A small network was trained on made-up records. Each row is its average activation on records with the value named, seen along a few directions.
Values that are neighbours, or in one group, have similar rows; names and order tell nothing.
Strong random noise was added to every row along 5 fixed directions; ignore it. To show where, here is one row again and again, with new noise each time:
[-620 -374  227 -212 -136 -225  -96 -302  -33  -99   -8   60 -441 -494
  230  377 -651  550 -175]
[ 114 -305 -565 -334  302  551  132  -24 -381  477  216 -115  245   84
  554 -111  142 -400 -131]
[-656  141 -497 -529  197  287  218  -41   81  865   12  293  296  189
 -402 -358  -70 -375   72]
[  51  330 -133   80  679  496   22 -160 -150  367 -368   41 -279  432
 -107  433  550 -595  309]
[-327 -367  351 -121  100    5 -257 -282   82 -193  -21 -206 -811 -146
  331  509 -219  427  -22]
[ 192 -411   95 -203 -617 -462  247  232   86    1  458 -263  322   14
  -14 -595    6 -409 -525]
[-230 -160 -180 -443 -282 -110  226  166  230  479  331  -60  300  229
 -304 -655   49 -446 -238]


Field Rimit:
y10: [ 790  256 -224  444 -168 -349  266  133 -398  -89  -51   -6  517   22
    4 -320  430 -859  -96]
y3: [-338   36 -445 -218  233  241 -477 -105  196  140   28 -174 -274  -21
  154 -244 -336  386  194]
y8: [ 106 -598 -394 -428 -148  333 -451  173   39   59  308 -209  408 -292
  832 -379 -276  695 -178]
y1: [  84 -131  149  206 -380 -524 -279  -50   98 -530   39   86 -228 -636
   48  149 -297  308 -158]
y2: [ 190 -266  565  130  -11 -109 -115 -222  -66 -505  -68 -244 -796 -225
  393  540   22  364  -95]
y11: [ 281  188 -397  163  151  386  263  147 -546   71 -162  186  763  -45
  338  265   29  -42   81]
y5: [-392 -355 -175 -346   70  108 -156 -136  157  137  390  -30 -337 -117
  253 -210 -350  237   55]
y7: [ 318  -38   52  272  245  456 -504  239   55 -157 -178 -374 -158  400
  311  220  316  364   90]
y4: [-509 -163   27 -369  280  315  -10 -158   59   76  369  -10 -467   19
   44  254 -377  761  268]
y6: [-182 -194   79   60 -415  -40   29  123  179 -187  158   14  394 -151
  117 -228 -412  587 -139]
y9: [ 510  361  142  487 -151 -102 -189   52  166 -394 -189   24  -49  -41
    4  -64  195   31   77]
y12: [  -2  150   93  -39   35   62  260   85  -16   -4  -23  100  271  199
 -446    7  159    0   39]
y13: [ 516  153  398  296 -381 -693  623  161 -205 -412   69  245  526 -161
 -289 -274  117 -437 -136]
The values of Rimit form a ring.
A walk along Rimit starts at y13 and steps to its neighbour y4. Put y10, y8, y5, y12 in the order it reaches them.
> y12, y8, y10, y5
Which values are neighbours of y6? Give them in the order they are listed.
> y11, y7

Field Puti:
t11: [-157 -391  -53 -461  333  358 -149 -101   86  123  247 -434 -757  308
  270  147   91  318   93]
t7: [ 403  278  -56  481  -70 -185 -258  110  -61 -183  -21 -135   25  153
  -82    4  185 -418   21]
t10: [ -13  151 -236  225  -14 -252   71 -279 -373 -186 -247  330   67 -545
   30  128 -237   74  202]
t1: [ 219 -293  927  249 -420 -475 -336   10  431 -589  -50 -311 -438 -174
  184   80  174  237 -262]
t5: [-427   16   65 -209  269   84  106 -515 -154   35 -169  328 -522 -281
  -34  643 -208  360  243]
t13: [-275  189 -297  -48 -154    6  -20  -60   64  265   90  233   22    8
  -42 -449 -159 -138  119]
t15: [-107 -156   -4 -382 -416   19  217  127  347   94  300  -37  247  132
 -179 -553 -131  405   18]
t6: [ 309 -210  158  334  -89  -61 -205   16 -377 -272 -339   55   91 -368
  385  503 -105   -4 -352]
t4: [ -56   22  478   11 -451 -541    0  339  537 -424   95 -181 -195  443
 -605 -167   60  311    3]
t3: [ 240  276 -294  305  218  -40 -108   14 -194 -175 -236   10   -9 -110
  -81  172   10 -148  134]
t8: [ 423 -115  376  234  -54 -365  220  118   17 -279  326 -405  -73  235
   -6   36  165 -659 -378]
t14: [ 353 -548  -40   20   48  519  -92  -37 -224 -193  357 -290  138    9
  941  -14  -29  407  -49]
t9: [-131  120  136 -244   30   60 -114   -7  206   26 -250   78  -14 -261
  -91   60   52  111   22]
t16: [ -71  -93  240 -154  391  435  -31 -150  183  182  300 -177 -650  387
  187   61  352 -125  181]
t2: [-316 -284 -401 -742  240  420 -239  180  345  559  124 -200  -82  123
  142 -298   21  214  -62]
t12: [ 456  100  345  577  -61 -102   20  297   33 -295   -1 -333  120  555
 -208   46  487 -219   36]
The values of Puti form 4 separate groups.
Which other values are in the same group as t8? Give them in the order they are listed.
> t11, t5, t16
Which other values are in the same group as t13? Give them in the order they are listed.
> t7, t10, t3
Which other values are in the same group as t15? Give them in the order they are listed.
> t4, t14, t12

Field Dira:
m8: [ -91  408  -33  498  232  -57 -170  -86 -150 -444 -625  229 -246 -325
  -74  615 -338  247  192]
m6: [-302  226  424  283   51 -258 -588 -289  469 -295 -251   -8 -848 -103
  -64  376 -164  491  420]
m5: [  76   53   86  -41 -303 -357  244   90   24    1   42  133  122 -301
 -273 -270   25 -444 -101]
m10: [ 163  127 -166   11 -212 -369  134 -150 -225   48   53  159  329 -419
  160 -244 -129 -231 -261]
m7: [-344  -44  516   46 -310 -406  269   28  323   48  108  118    3  146
 -538 -140  -68 -248 -180]
m11: [-524   31  361 -205  -11 -350  102 -200  204   71 -168   93 -485   53
 -449   92 -156  202   27]
m3: [-338  213  -67 -362  182  489   14   81  363  540   -2  -47   96  539
 -373 -247  186  156  317]
m1: [  84 -139  143   67 -430 -142  120  262  225 -127  119  -34  389  136
   10 -286   34  115  -50]
m9: [ 266 -329  541  216  398  173 -316    0 -110 -606  162 -422 -902  219
  370  818  155  463  111]
m4: [ 363  172 -166  323  137   53  -38   82 -509  -74 -385  235  629 -387
  279  302  -60   17 -164]
m13: [-142   82  115 -188  -40  173   38  193  351   58  250 -129 -110  517
 -345 -162  285   67  116]
m2: [ 461  -65 -251  258  137   62 -225 -208 -388 -224 -198   -1 -136 -211
  279  266   89  -61  -24]
m12: [ 385 -121  280  200  115  -32  -34 -125    9 -315  -26 -414 -464  216
  132  260  408 -358  -16]
The values of Dira form a ring.
Which values are neighbours of m5? Give them in the order they are listed.
> m10, m12
Which values are neighbours of m6? Give them in the order they are listed.
> m8, m2
Which values are neighbours of m13? Give them in the order they are listed.
> m3, m9
Fewest steps between m4 and m11?
> 6
